A small network was trained on made-up records. Each row is its average activation on records with the value named, seen along a few directions.
Values that are neighbours, or in one group, have similar rows; names and order tell nothing.

Other fields vary at random and push rows far along two fixed directions, the same in every table; ignore that.

NAZA, 21 values:
dev: [ -9.7   3.9  -2.9 -10.2   7.1  13.1  17.4   0.9  -1.8 -10.9   6.1  -4.7
   0.1]
sev: [  9.5  -7.0  16.0   7.0  22.3   0.8   0.6  -8.1  -2.8   5.3  11.5 -13.1
  18.7]
fof: [  8.2  -1.1  15.6   1.8   9.3 -13.2   5.6   3.3  20.7   1.0  -4.0  15.6
   9.1]
lafe: [ 16.3  -3.1 -10.7   3.9 -22.9   2.9 -28.1   9.2  -3.0  13.7  -5.3  11.2
 -14.2]
kube: [  2.0   2.1   4.5   2.1   1.9   7.2 -11.8   6.9  -2.5   7.4   0.2  -0.9
  -0.4]
toza: [ 13.4   2.7   8.3   4.8  21.3  -7.6 -10.2   4.7 -20.9  12.5  11.9  -5.7
  13.4]
zok: [ 40.7   9.3   2.6   5.6 -19.5  -4.9 -48.3  -1.8 -15.2  29.4  19.6 -21.2
   6.5]
pidi: [-25.7  -4.9 -41.5  -2.8 -48.4   3.6  -1.7  -7.1  44.6 -15.8 -33.7  33.5
 -43.4]
zenus: [-64.8  -1.5  14.6  -8.7  42.5  -4.7  91.2  -8.5   6.6 -45.4 -21.3   9.5
  13.2]
vodas: [ -9.1   7.6   2.5   3.6   3.0   7.3  -8.2   2.2 -19.3   3.2   7.0 -18.8
  -8.4]
romes: [-36.4  -5.1 -18.5 -12.1 -32.5  -3.2  21.5  -1.2  40.2 -23.5 -28.8  23.3
 -29.2]
siben: [ -7.2   5.0 -25.6   3.3 -28.2   9.4 -12.8   6.8  -5.6  -5.7 -10.9 -12.7
 -17.6]
safu: [  2.4 -13.4  -5.4  -6.2  -7.5   0.5   4.9   0.8   5.3   0.2 -12.5  10.8
  -4.8]
mis: [ 23.4  -7.4 -13.8   1.0 -24.7  -0.8 -38.9  12.1   0.7  22.5  -5.8   3.8
  -6.8]
dovar: [ -9.5  11.0 -15.1  -3.3 -37.2 -11.4  -7.5  -4.7  16.9 -15.5  -9.3   8.3
 -31.3]
bar: [-31.1  11.4   2.1   2.6  -0.6  -2.6  29.6   0.4   4.5 -23.2   2.5  -3.8
   6.0]
bofed: [22.3 -6.2 16.9  0.6 24.5 -1.0  5.0 -1.4 -9.0  5.4  2.0  0.8 16.0]
mamev: [ 38.3  -2.1 -13.7  -0.8 -13.8   8.8 -44.7   0.6 -17.0  32.5  14.3 -10.9
  -1.4]
letog: [ 15.5  -7.1  30.0   7.8  52.1  -2.6  10.2  -2.6 -24.6   5.2  32.7 -23.9
  33.4]
gire: [ -9.3   5.7  23.4   3.6  52.4  11.0  34.8  -8.3 -28.4  -2.7  23.6 -16.7
  25.1]
gev: [ 10.7   0.2  10.9  -3.5  -1.0 -12.7  -8.7  -4.3  10.4   4.2   0.1  15.7
  16.0]
NAZA is arranged as 4 separate groups.
- List the group mates of zok, in the order listed. => dovar, bar
- List the group mates of fof, in the order listed. => gev
- List the group mates of zenus, in the order listed. => dev, sev, lafe, kube, toza, pidi, romes, safu, mis, bofed, mamev, letog, gire

NAMAL, 15 values:
fuso: [ -9.5  -4.1   9.3 -10.6   2.1 -10.3   2.4  14.2  17.3   3.6 -20.2  23.6
   3.6]
zonu: [-28.0   3.3  11.2 -11.4  10.3 -12.7  49.1 -13.6  34.7 -23.8  -2.0  12.8
  13.3]
lago: [ 15.7   1.5  32.9   4.8  23.1 -25.7   0.9   0.5  -6.9   9.3  14.0  -1.9
  39.2]
fege: [ 21.3  22.1  27.9  10.3  22.4  -7.8 -22.9   2.2 -46.4  21.8  37.7 -42.9
  36.7]
lasad: [ 18.4  -2.0 -44.0  -3.4 -81.6  -3.4 -49.2 -14.3  50.9   3.6 -11.7  18.7
 -52.5]
mer: [-42.7  11.7  26.1   8.4  41.4 -20.9  48.2  -1.6  -1.1 -34.3  11.9 -13.7
  26.1]
raf: [ 36.0 -18.7  -7.9  -4.1  -9.7   9.7 -16.6 -11.6  13.1  27.2   3.1  18.8
  -2.5]
kele: [  5.6  -1.8 -28.3  -2.6 -17.4  20.5  -7.6  -9.6 -14.9   3.0   6.3  -6.5
 -22.4]
loman: [ 44.3   6.0 -11.3   2.2 -23.3  10.5 -58.2  -5.0 -19.9  23.9  33.8 -22.4
  -1.1]
beb: [-41.6  11.6   3.7  -0.8   5.9   2.9  26.2  21.2 -14.4 -19.5  -9.5 -11.1
  -3.0]
toze: [ 24.4 -15.3   0.4  -3.1   4.2   6.8  -7.1   6.5   3.6   9.9 -17.7  25.2
  -3.1]
fitu: [ 41.8 -14.9 -29.9   4.1 -44.1   9.8 -57.3   4.8   4.7  30.0 -28.5  13.3
 -37.7]
nizif: [ 15.4  -6.8  12.0  10.5  31.9   7.3   3.3 -11.1 -13.7   6.6  19.4 -17.9
  17.5]
mege: [ -5.2   0.4  23.3   3.4  60.8  22.2  21.6   9.3 -51.4  -0.2  25.2 -34.4
  30.8]
meloz: [-96.0   6.9 -25.5  -7.8 -26.0  -9.0  67.1   8.1  44.3 -61.0 -61.9  38.5
 -44.6]
A value of NAMAL combines one of 5 hidden first parts with one of 3 second parts; all combinations occur once.
- mege and fitu share the first part; mege and beb share the second. Which value has the first part of beb and the second part of fitu? => meloz
- nizif and raf share the first part; nizif and lasad share the second. Which value has the first part of lasad and the second part of raf? => zonu

VAVEK, 15 values:
murun: [ 31.1   5.4  25.8   4.6  11.6 -20.4 -23.7   4.7 -10.2  17.0  12.0   1.1
  20.6]
nes: [ -9.1   3.8 -21.4   1.7 -48.6 -13.7 -28.4   7.7  30.8  -1.2 -25.9  17.9
 -29.5]
taz: [-15.7   4.0  26.0   1.5  56.4   8.9  37.2  -7.5 -36.3 -12.2  36.6 -35.9
  33.6]
vama: [  3.0  -1.7  47.4  12.4  78.6  -4.1  31.6   5.4 -41.5   1.1  20.6 -22.8
  46.8]
pak: [ 40.3   0.6 -31.4   6.1 -56.2  11.3 -72.8  21.5  -6.5  37.7 -15.3   6.1
 -32.0]
leba: [ 42.6   0.3   0.4   1.9 -21.9 -14.1 -38.0  -6.4   7.6  21.1  15.6  -1.7
   8.7]
bib: [-11.6   9.3   1.5   5.3  -3.4  -7.4   5.0  -8.1   3.9  -9.0  10.6  -6.1
  -0.5]
dalis: [-20.8  -5.5 -23.2  -6.0 -19.9   8.7  16.1 -12.1  21.5 -18.0 -13.1  11.6
 -25.5]
megi: [ -3.0 -12.2  15.8   2.3  44.3  10.3  30.0  -3.5 -16.9  -9.7   6.0 -10.0
  13.5]
deto: [-35.6  14.7  -7.7  -6.8  -7.4   0.6  25.5  -7.6   2.8 -23.2   1.8 -10.0
  -3.7]
bes: [-45.7  -3.5  -5.8 -14.5 -11.3  -4.0  42.5   6.4  40.0 -22.3 -38.8  32.5
 -12.7]
zotek: [ 10.1 -10.4  16.2   0.8  37.4   2.9  17.8  -3.8  -6.4   3.8   8.8   2.0
  17.5]
fefo: [ 57.8   6.5  -4.5  10.1 -28.8  -1.2 -83.7  13.4 -30.2  46.1  18.3 -17.4
   2.2]
kuro: [-66.1  -5.5 -37.1 -17.1 -28.9  16.6  52.4   2.8  30.3 -41.5 -46.0  27.5
 -43.1]
gize: [ 22.8  -6.1  -2.2  -2.2  -1.8   5.7 -11.5 -13.0  11.0  10.2   8.8   5.4
   4.2]
A value of VAVEK combines one of 5 hidden first parts with one of 3 second parts; all combinations occur once.
- leba and bib share the first part; leba and zotek share the second. Which value has the first part of zotek and the second part of bib? => megi
- dalis and taz share the first part; dalis and nes share the second. Which value has the first part of nes and the second part of taz? => fefo

TOBI, 21 values:
kepu: [ 88.4 -15.0 -11.2  12.8  -6.6  21.2 -67.6  -4.3 -27.5  57.3   4.5  -5.1
  -8.4]
larek: [-76.6   2.1   3.0  -7.0   8.8  12.9  59.2  19.4  -6.2 -40.7 -45.3  -1.6
 -14.0]
luto: [ 59.0  -0.3   7.8   0.9 -11.1  -1.1 -44.2  -1.5 -25.1  42.6  22.6 -14.2
  15.4]
modev: [ 14.1  -1.4 -46.9   7.3 -58.3  -2.7 -50.7   1.3  15.2  22.7 -10.4   6.0
 -27.4]
sola: [  0.6  -9.6   8.7  12.2   9.1 -12.7  23.2  -0.8   3.9 -18.8 -16.0  20.9
  21.4]
pugub: [ 36.3  -5.6  17.4   2.9  35.7   0.5   7.3   3.2 -24.5  10.7  34.8 -27.5
  25.4]
rimir: [-47.6   3.7 -32.6 -12.7 -37.1   2.6  11.9   0.8  29.0 -26.5 -17.4  22.7
 -27.2]
dup: [-1.3  4.3  9.8  7.9  3.1 -8.1 -0.8 -5.5 17.3  0.9  3.7  3.4 -1.1]
bonal: [-23.4   0.3  -9.6 -27.7 -21.4 -17.9  16.1  -2.9  39.3  -7.3 -31.0  41.1
 -16.9]
savo: [ -6.4  12.8 -15.6  -2.7 -25.5   4.4 -12.6  -9.6  -1.3  -8.1  -4.7  -0.4
 -17.0]
leb: [  2.8 -23.7   0.2  -2.4  52.3  19.4  16.9  -4.7 -12.7 -13.2   8.0   1.0
   9.4]
gaki: [-36.1  13.9 -24.4  -2.0 -22.7   2.7  10.2  31.9  19.5 -20.7 -32.3  22.5
 -37.7]
mem: [-42.8   6.0  49.1  11.3  79.0   4.1  69.7  -3.0 -39.1 -17.2  31.0 -36.7
  55.3]
kopat: [ -0.9  -2.3 -37.4  -0.8 -61.8  -4.3 -28.9   5.2  19.7   9.8 -16.3  13.5
 -36.7]
zata: [-27.3  -7.6 -31.4  -4.4 -35.1  -9.1  -4.4 -10.6  40.9 -19.8 -30.3  17.6
 -26.5]
sez: [-16.0  11.2  28.4   1.5  43.0  -8.7  43.4 -11.0 -27.2 -31.4  29.3 -16.1
  14.8]
kono: [ 28.2   2.2   4.4  -9.8  -8.7  11.0 -19.0   6.4   3.6  18.4  12.5 -17.3
   9.3]
didub: [ 21.4   2.6  25.7   5.2  17.6  -7.0 -18.7   7.1   2.7  25.5  10.1  14.0
  22.4]
zef: [ 65.1  16.8  18.8   9.1   6.5   1.9 -59.7  -6.9 -42.7  35.1  41.3 -29.7
  15.4]
tiniz: [-14.6  -7.0  42.9   8.2  43.2 -24.6  32.0 -10.0  -2.9 -14.0  13.9 -21.3
  28.8]
zuz: [-22.8  -3.4  -7.0 -10.2  -9.9  15.5  16.5  -4.3  18.3  -5.2  -8.1   7.0
  -4.7]
TOBI is arranged as 4 separate groups.
- List the group mates of kepu, in the order listed. => leb
- List the group mates of zef, in the order listed. => luto, modev, pugub, rimir, dup, savo, mem, kopat, zata, sez, kono, tiniz, zuz
- List the group mates of gaki, in the order listed. => larek
